Each row has a name. After each piece below comes the name of the row it's from, unless a question asks for something else. Each question is about the rows just above it.

J_556: [112 104 111 183 109 184]
J_43: [112 183 183 109 111 104]
J_673: [112 104 183 110 109 183]
J_106: [136 124 152 155 135 100]
How many times does J_43 hold [111]? => 1
[183 112 104 183 110 109] is which row reordered? => J_673
Put [100 135 155 152 124 136] back in order: which row is it? => J_106
Put [104 109 111 112 183 183] back in order: which row is it? => J_43
[183 111 183 109 112 104] is which row reordered? => J_43

J_564: [100 131 138 154 133 109 152 109 133 130 124 134 125 104 119 130 127 109
 144 120 118 144 143 127 134 121 133 120  97 119 132 128 125 151 144 102
 138 123 122 143 132 145 133 145 125 111 114 109 139 129 132]
J_585: [131 130 150 122 133 128 130 138 126 122 132 129 116 134 121 107 115 115
 133 149 147 119 127 133 110 148 150 139 114 117 102 147 119 127 121 125
 148 143 127 133 130 138 121 102 116 127 130  94 123 115 131]
J_673: [132 130 157 120 135 128 131 141 125 122 133 131 111 136 116 100 110 110
 135 157 154 117 125 135 104 155 157 142 108 114  93 154 116 126 119 131
 156 147 127 135 132 142 119 116 112 128 129  82 122 110 133]
J_33: [131 129 145 123 132 128 129 135 126 124 130 130 118 133 123 112 118 118
 132 145 143 121 126 133 114 143 145 137 116 120 107 144 121 126 145 126
 144 140 128 132 130 135 122 108 118 128 129 101 125 117 130]
J_106: [128 128 128 128 128 128 128 128 128 128 128 128 128 128 128 128 128 128
 128 128 128 128 128 128 128 128 128 128 128 128 128 128 128 128 129 128
 128 128 128 128 128 128 128 128 128 128 128 128 128 128 128]
J_556: [100 131 138 131 133 109 152 109 133 130 124 134 125 104 119 130 127 109
 144 120 118 144 143 127 134 137 131 119 123 130 127 131  98 128 128 129
 118 126 138 114 120 132 131 110 127 126 155 142 132 136 127]
J_615: [131 129 145 123 132 128 129 135 126 124 130 130 118 133 123 112 118 118
 132 145 143 121 126 133 114 143 145 137 116 120 107 144 121 126 123 126
 144 140 128 132 130 135 122 108 124 121 121 120 117 130 137]
Times [130] occurs in J_33: => 4
Times [116] occurs in J_673: => 3
Which row holds these entries in another order? [128 128 128 128 128 128 128 128 128 128 128 128 128 128 128 128 128 128
 128 128 128 128 128 128 128 128 128 128 128 128 128 128 128 128 128 128
 128 128 128 128 128 129 128 128 128 128 128 128 128 128 128] => J_106

J_33: [ 99  92 146 137 139 164 181]
J_43: [100 146 181 137 139 164  92]
J_178: [100 137 139 164 146  92 181]
Times [140] occurs in J_43: => 0
Count of [139] in J_178: => 1
Which row holds these entries in another order? [164 181  99  92 146 137 139] => J_33
[146 137 139 164 181  99  92] is which row reordered? => J_33
Times [99] occurs in J_33: => 1

J_33: [132 160 154 112 172  86 137 134 153 172 140 169 111 172 153 147 107 170
 139 155 106 150]
J_965: [172 169  86 140 148  93 143  98 160 146 157  88 133 164 139 157  88 143
 131 148 142 111]
J_178: [ 87 133 138 157 118 126 104  95 155 140 143  92  95 137 139 159 103 146
  96 117 139 123]
J_664: [ 85 144 115 171 107 165 128  86 170 106 149 110 140 118  91 114 121 143
 111 136 168 172]
J_615: [122 118 171 122 121 162 124 161 152 101 134 109 154 143  91 111 165 156
 165 145 158 145]
J_585: [170  84 122 122 104 138 142 100 139 166 129 129 130 167 133 128 133 101
  98 104 138 131]
find: [172 169  86 140 148  93 143  98 160 146 157  88 133 164 139 157  88 143
 131 148 142 111] => J_965
Which row holds [170  84 122 122 104 138 142 100 139 166 129 129 130 167 133 128 133 101
  98 104 138 131]? => J_585

J_564: [108 117 146 145 146 124 142 115 135 143 126 141 122]
J_556: [ 95 146 157 129 140 113 157  83 134 140 141 153 145]
J_673: [118 110 143 122 155 119 134 126 140 142 123 141 129]
J_615: [143 142 146 145 124 141 126 135 117 108 115 115 122]
Put [122 108 117 146 145 146 124 142 115 135 143 126 141] back in order: which row is it? => J_564
Which row holds [108 117 146 145 146 124 142 115 135 143 126 141 122]? => J_564

J_564: [118  92 130 125 119 146 142 127 153 104 120 112 142 138 118 104 136 141
 121]
J_106: [121 130 104  97 160 162 126 156 145 117 108 110 148 134 112 121 103 141
 108]
J_664: [126 119 125 149  92 142 153 120 136 104 141 112 130 121 138 104 118 142
 146]
Which row holds these entries in another order? [121 118  92 130 125 119 146 142 127 153 104 120 112 142 138 118 104 136
 141] => J_564
Where do [118  92 130 125 119 146 142 127 153 104 120 112 142 138 118 104 136 141
 121] appear? => J_564

